These are the activations of a small network on made-up records, seen along a few directions, one row for each record.
Each row is followed by the record's values for the fields LAMEL, PIGI, SOT, MUZ, BIB, SUNE.
Not every record has every field; a missing one is written absent.
The largest differences between rows may come from other fields.
In the rows, zero is written as 500.
Strong random noise was added to every row along 6 fixed directions; ignore it. To show where, here is one row again and again, with new noise each time:
507 398 513 487 551 596 577 471 471 455 678 503 523 683 451 614 684 528 519 562 723 431 588 550 392 451 561
626 459 403 403 555 605 651 542 513 470 533 441 504 617 574 649 568 557 568 548 710 465 403 584 469 467 494
667 560 431 491 444 446 410 617 588 468 361 485 388 425 541 497 346 463 457 467 429 549 311 551 672 543 381
461 614 302 385 531 300 444 594 396 510 310 401 558 461 738 501 457 561 504 440 482 642 366 630 500 616 447
505 402 543 448 447 441 574 593 379 590 477 434 346 258 540 588 396 440 632 570 427 380 350 451 591 389 314
503 516 494 499 393 389 302 610 476 533 420 475 434 270 564 420 368 423 490 440 262 565 388 479 598 559 343
493 520 471 480 555 338 611 546 388 481 391 471 353 524 513 589 475 499 486 553 617 419 412 593 616 456 458
560 467 447 420 418 526 420 611 490 552 481 428 497 300 628 501 419 470 586 469 354 545 351 478 517 526 349

526 485 594 511 574 666 654 408 453 414 581 467 375 570 509 421 604 536 429 465 526 453 569 507 521 542 607 | LAMEL is mirur, PIGI is gofi, SOT is absent, MUZ is absent, BIB is absent, SUNE is absent
355 424 563 463 547 626 626 421 332 488 647 440 519 519 532 451 673 520 526 465 478 440 552 452 431 528 605 | LAMEL is gam, PIGI is nunu, SOT is siler, MUZ is milup, BIB is bafog, SUNE is zomik
464 562 397 380 464 651 742 554 449 477 318 488 462 431 665 575 582 458 527 479 432 465 394 630 520 513 583 | LAMEL is gam, PIGI is nunu, SOT is kurat, MUZ is milup, BIB is bafog, SUNE is lup
655 404 475 431 375 871 466 554 741 545 710 517 716 420 494 553 542 477 646 501 447 487 485 394 346 467 466 | LAMEL is vit, PIGI is nunu, SOT is absent, MUZ is absent, BIB is absent, SUNE is absent
477 519 560 492 474 652 575 522 534 465 487 539 421 395 377 423 458 380 457 446 355 397 452 465 644 486 444 | LAMEL is gam, PIGI is nunu, SOT is fivad, MUZ is vedu, BIB is lam, SUNE is lup
647 492 243 414 431 454 403 570 646 540 391 517 675 575 607 693 451 591 601 551 656 649 408 600 366 445 470 | LAMEL is gam, PIGI is nunu, SOT is kurat, MUZ is milup, BIB is bafog, SUNE is raka
467 560 506 539 592 328 548 472 460 468 334 517 327 603 521 484 481 515 422 516 547 520 521 586 566 535 572 | LAMEL is vit, PIGI is gofi, SOT is kurat, MUZ is tofiv, BIB is bafog, SUNE is lup
722 423 548 558 499 714 377 436 730 439 709 527 536 676 373 561 520 548 492 538 647 568 572 407 423 493 517 | LAMEL is mirur, PIGI is nunu, SOT is fivad, MUZ is tofiv, BIB is bafog, SUNE is zomik
338 508 547 541 491 523 616 379 458 583 552 519 568 514 535 491 530 472 621 579 492 499 676 421 347 478 550 | LAMEL is mirur, PIGI is gofi, SOT is kurat, MUZ is tofiv, BIB is bafog, SUNE is lup
476 511 619 509 396 677 497 543 480 454 447 519 369 313 520 328 522 328 382 391 212 453 472 471 621 620 507 | LAMEL is gam, PIGI is nunu, SOT is kurat, MUZ is absent, BIB is absent, SUNE is absent
873 560 497 514 519 872 670 510 777 391 525 498 385 604 389 443 402 485 462 453 517 395 296 436 707 509 424 | LAMEL is vit, PIGI is gofi, SOT is siler, MUZ is absent, BIB is absent, SUNE is absent
384 445 390 461 446 465 262 549 461 538 535 517 760 478 588 557 627 532 499 433 456 629 566 552 310 568 526 | LAMEL is gam, PIGI is nunu, SOT is fivad, MUZ is milup, BIB is bafog, SUNE is zomik
332 555 504 513 476 480 336 481 475 514 502 469 544 473 580 369 566 503 446 426 315 642 619 496 398 648 572 | LAMEL is vit, PIGI is nunu, SOT is fivad, MUZ is absent, BIB is absent, SUNE is absent
700 318 492 503 444 329 556 579 556 695 486 484 365 420 438 842 287 506 761 729 709 446 380 457 515 210 299 | LAMEL is gam, PIGI is nunu, SOT is kurat, MUZ is tofiv, BIB is bafog, SUNE is lup
486 594 405 503 491 323 391 521 513 545 397 472 546 505 557 490 391 513 530 503 528 624 483 524 472 504 438 | LAMEL is mirur, PIGI is nunu, SOT is kurat, MUZ is vedu, BIB is bafog, SUNE is raka
574 566 465 505 515 583 598 553 548 383 412 579 450 623 411 550 594 449 339 479 603 413 477 673 597 532 627 | LAMEL is gam, PIGI is nunu, SOT is absent, MUZ is absent, BIB is absent, SUNE is absent
548 360 649 517 518 666 573 511 474 367 640 525 316 530 391 481 659 498 427 496 504 403 522 513 596 468 593 | LAMEL is vit, PIGI is nunu, SOT is kurat, MUZ is milup, BIB is bafog, SUNE is zomik
429 404 617 401 379 765 540 499 474 589 591 453 458 263 683 475 573 400 647 527 231 539 524 430 357 484 522 | LAMEL is mirur, PIGI is nunu, SOT is kurat, MUZ is vedu, BIB is bafog, SUNE is lup
563 438 506 577 450 346 348 478 607 542 542 594 531 672 357 643 483 528 516 589 657 522 567 519 417 382 482 | LAMEL is vit, PIGI is nunu, SOT is siler, MUZ is milup, BIB is bafog, SUNE is lup
460 428 546 572 471 221 280 524 468 519 570 507 455 507 378 537 437 505 504 546 537 513 574 453 494 438 409 | LAMEL is vit, PIGI is nunu, SOT is kurat, MUZ is absent, BIB is absent, SUNE is absent
529 624 346 434 437 503 329 505 611 573 471 455 781 439 684 424 370 560 613 438 390 688 477 439 352 609 436 | LAMEL is mirur, PIGI is gofi, SOT is absent, MUZ is absent, BIB is absent, SUNE is absent
472 619 603 585 463 434 597 411 546 447 383 574 385 563 394 460 438 395 422 534 483 443 544 496 630 485 560 | LAMEL is mirur, PIGI is nunu, SOT is siler, MUZ is milup, BIB is bafog, SUNE is lup
400 470 580 398 345 735 469 549 443 549 503 495 530 230 628 363 558 353 543 372 137 510 466 450 472 606 460 | LAMEL is gam, PIGI is nunu, SOT is kurat, MUZ is milup, BIB is bafog, SUNE is lup
427 526 404 451 592 480 358 466 453 410 622 409 667 684 675 358 688 655 411 370 510 742 599 566 302 734 655 | LAMEL is vit, PIGI is nunu, SOT is siler, MUZ is absent, BIB is absent, SUNE is absent
466 482 585 559 505 514 433 491 439 438 524 522 430 491 403 396 530 431 438 432 415 423 516 452 565 521 512 | LAMEL is gam, PIGI is gofi, SOT is siler, MUZ is milup, BIB is bafog, SUNE is zomik
422 530 610 449 563 668 729 498 393 398 442 494 312 462 525 387 608 426 353 382 366 394 493 531 670 569 591 | LAMEL is vit, PIGI is gofi, SOT is fivad, MUZ is vedu, BIB is bafog, SUNE is lup
412 670 478 508 611 539 756 370 442 452 443 482 514 680 538 405 513 528 483 501 598 419 533 482 499 562 591 | LAMEL is mirur, PIGI is gofi, SOT is siler, MUZ is absent, BIB is absent, SUNE is absent
597 857 337 507 530 535 394 506 661 334 184 526 479 622 618 268 461 498 252 314 382 737 399 647 651 784 637 | LAMEL is mirur, PIGI is nunu, SOT is kurat, MUZ is tofiv, BIB is bafog, SUNE is zomik
356 519 463 457 488 497 280 533 402 477 522 462 613 436 693 314 626 483 438 341 287 662 587 542 378 716 547 | LAMEL is gam, PIGI is gofi, SOT is kurat, MUZ is absent, BIB is absent, SUNE is absent
373 518 463 445 431 306 408 538 377 631 392 431 579 236 566 400 322 513 602 455 298 579 405 396 496 493 317 | LAMEL is vit, PIGI is nunu, SOT is siler, MUZ is tofiv, BIB is bafog, SUNE is raka
499 512 410 548 553 293 314 518 543 518 445 532 575 599 449 542 439 582 478 494 612 578 516 534 472 480 456 | LAMEL is vit, PIGI is gofi, SOT is fivad, MUZ is tofiv, BIB is bafog, SUNE is raka
732 492 511 410 517 761 695 596 595 400 413 495 310 463 521 509 450 414 479 425 485 382 276 550 704 521 483 | LAMEL is gam, PIGI is gofi, SOT is kurat, MUZ is tofiv, BIB is bafog, SUNE is lup
377 473 627 545 559 528 758 369 333 512 536 474 314 520 463 465 557 498 504 572 542 347 555 442 507 425 530 | LAMEL is mirur, PIGI is nunu, SOT is siler, MUZ is absent, BIB is absent, SUNE is absent
241 597 526 523 531 245 589 538 286 520 301 528 394 421 497 474 563 443 390 494 456 393 547 605 593 518 578 | LAMEL is vit, PIGI is nunu, SOT is absent, MUZ is absent, BIB is absent, SUNE is absent
627 653 368 493 495 442 482 529 621 374 251 512 356 645 618 490 413 562 374 433 492 699 404 688 606 624 636 | LAMEL is mirur, PIGI is nunu, SOT is kurat, MUZ is milup, BIB is bafog, SUNE is lup
668 496 374 468 488 385 294 618 656 457 381 525 519 599 523 653 475 567 441 488 606 631 379 666 542 504 516 | LAMEL is vit, PIGI is nunu, SOT is fivad, MUZ is milup, BIB is bafog, SUNE is raka
536 566 334 313 567 662 574 527 463 472 495 386 702 475 691 401 529 571 536 358 438 549 386 544 465 645 482 | LAMEL is gam, PIGI is gofi, SOT is absent, MUZ is absent, BIB is absent, SUNE is absent
528 571 518 659 512 367 340 512 609 394 389 616 345 665 302 491 472 439 283 469 581 528 553 627 647 531 601 | LAMEL is gam, PIGI is nunu, SOT is fivad, MUZ is tofiv, BIB is bafog, SUNE is raka
445 670 513 541 551 623 504 447 492 379 471 461 476 580 525 300 556 473 380 388 393 577 551 499 533 667 602 | LAMEL is mirur, PIGI is nunu, SOT is kurat, MUZ is vedu, BIB is bafog, SUNE is zomik
503 438 565 525 412 478 411 478 526 572 569 513 463 440 534 567 483 487 611 567 435 550 554 460 412 435 450 | LAMEL is mirur, PIGI is nunu, SOT is kurat, MUZ is milup, BIB is bafog, SUNE is lup

Here are new rows. What are their fields?
576 364 641 579 540 382 494 458 454 503 593 474 257 475 415 550 402 548 524 584 584 412 507 433 573 364 434 | LAMEL is mirur, PIGI is gofi, SOT is absent, MUZ is absent, BIB is absent, SUNE is absent
469 353 606 541 539 290 442 522 416 535 557 527 383 506 392 623 516 498 513 611 633 433 516 521 489 360 503 | LAMEL is vit, PIGI is nunu, SOT is siler, MUZ is tofiv, BIB is bafog, SUNE is raka
290 424 594 471 557 579 704 502 279 399 584 555 526 488 358 489 759 404 389 450 552 212 615 563 509 468 579 | LAMEL is gam, PIGI is nunu, SOT is absent, MUZ is absent, BIB is absent, SUNE is absent
379 386 533 451 438 309 449 533 318 694 496 412 419 232 643 550 419 561 661 588 350 565 491 441 414 425 420 | LAMEL is vit, PIGI is nunu, SOT is absent, MUZ is absent, BIB is absent, SUNE is absent
553 440 493 513 521 491 488 462 523 528 597 510 514 586 444 531 496 541 520 543 591 490 553 496 493 453 515 | LAMEL is gam, PIGI is gofi, SOT is absent, MUZ is absent, BIB is absent, SUNE is absent
415 487 400 458 449 543 305 579 495 467 562 518 789 465 547 468 623 495 443 376 419 618 568 544 372 610 497 | LAMEL is gam, PIGI is nunu, SOT is fivad, MUZ is vedu, BIB is bafog, SUNE is raka
512 519 391 411 533 590 342 597 472 434 516 449 684 448 620 408 590 533 464 304 409 578 409 549 487 659 461 | LAMEL is gam, PIGI is gofi, SOT is fivad, MUZ is milup, BIB is bafog, SUNE is zomik
441 622 636 633 490 551 547 393 562 443 446 576 325 626 360 425 491 407 383 523 457 464 637 502 577 509 611 | LAMEL is mirur, PIGI is nunu, SOT is fivad, MUZ is vedu, BIB is bafog, SUNE is lup
540 614 404 455 629 458 724 425 471 459 354 426 413 721 624 586 499 622 550 584 721 516 420 605 489 483 623 | LAMEL is mirur, PIGI is nunu, SOT is siler, MUZ is milup, BIB is bafog, SUNE is zomik
594 423 458 492 326 591 291 561 715 636 636 537 716 382 485 589 422 496 667 566 429 581 519 389 323 428 414 | LAMEL is vit, PIGI is nunu, SOT is absent, MUZ is absent, BIB is absent, SUNE is absent
476 575 521 592 581 616 541 375 588 397 569 572 496 854 387 500 689 543 353 521 709 500 678 598 417 556 714 | LAMEL is mirur, PIGI is nunu, SOT is fivad, MUZ is absent, BIB is absent, SUNE is absent
505 525 532 501 563 414 724 466 407 529 424 494 325 544 427 579 439 507 509 607 614 359 456 555 646 414 519 | LAMEL is gam, PIGI is nunu, SOT is absent, MUZ is absent, BIB is absent, SUNE is absent
867 316 418 500 344 660 235 637 823 560 673 556 671 442 421 666 343 512 635 540 538 549 390 406 422 381 326 | LAMEL is gam, PIGI is gofi, SOT is absent, MUZ is absent, BIB is absent, SUNE is absent
591 439 410 424 555 307 670 516 411 594 293 371 310 411 735 686 330 606 670 618 564 554 312 560 518 387 443 | LAMEL is mirur, PIGI is gofi, SOT is siler, MUZ is milup, BIB is bafog, SUNE is lup
516 544 581 499 485 815 668 421 576 479 619 512 577 503 468 404 546 439 534 464 459 376 559 392 481 526 534 | LAMEL is mirur, PIGI is gofi, SOT is absent, MUZ is absent, BIB is absent, SUNE is absent
520 585 364 452 529 301 461 563 488 508 365 431 536 530 546 509 379 562 528 482 548 550 402 530 535 518 397 | LAMEL is vit, PIGI is nunu, SOT is kurat, MUZ is absent, BIB is absent, SUNE is absent
252 479 511 414 474 459 607 505 254 652 475 426 501 278 648 482 564 468 607 519 338 465 528 501 428 503 523 | LAMEL is gam, PIGI is nunu, SOT is absent, MUZ is absent, BIB is absent, SUNE is absent
558 556 393 559 539 278 379 475 556 523 430 519 521 659 475 546 438 560 437 532 638 595 548 580 525 498 534 | LAMEL is gam, PIGI is gofi, SOT is absent, MUZ is absent, BIB is absent, SUNE is absent
542 663 527 557 463 632 563 452 653 423 452 577 498 600 428 401 460 449 411 478 487 478 524 518 577 576 597 | LAMEL is mirur, PIGI is nunu, SOT is absent, MUZ is absent, BIB is absent, SUNE is absent
524 473 600 526 592 559 694 431 371 463 521 409 306 410 502 414 426 530 520 480 466 394 410 367 620 486 435 | LAMEL is mirur, PIGI is gofi, SOT is siler, MUZ is tofiv, BIB is bafog, SUNE is zomik
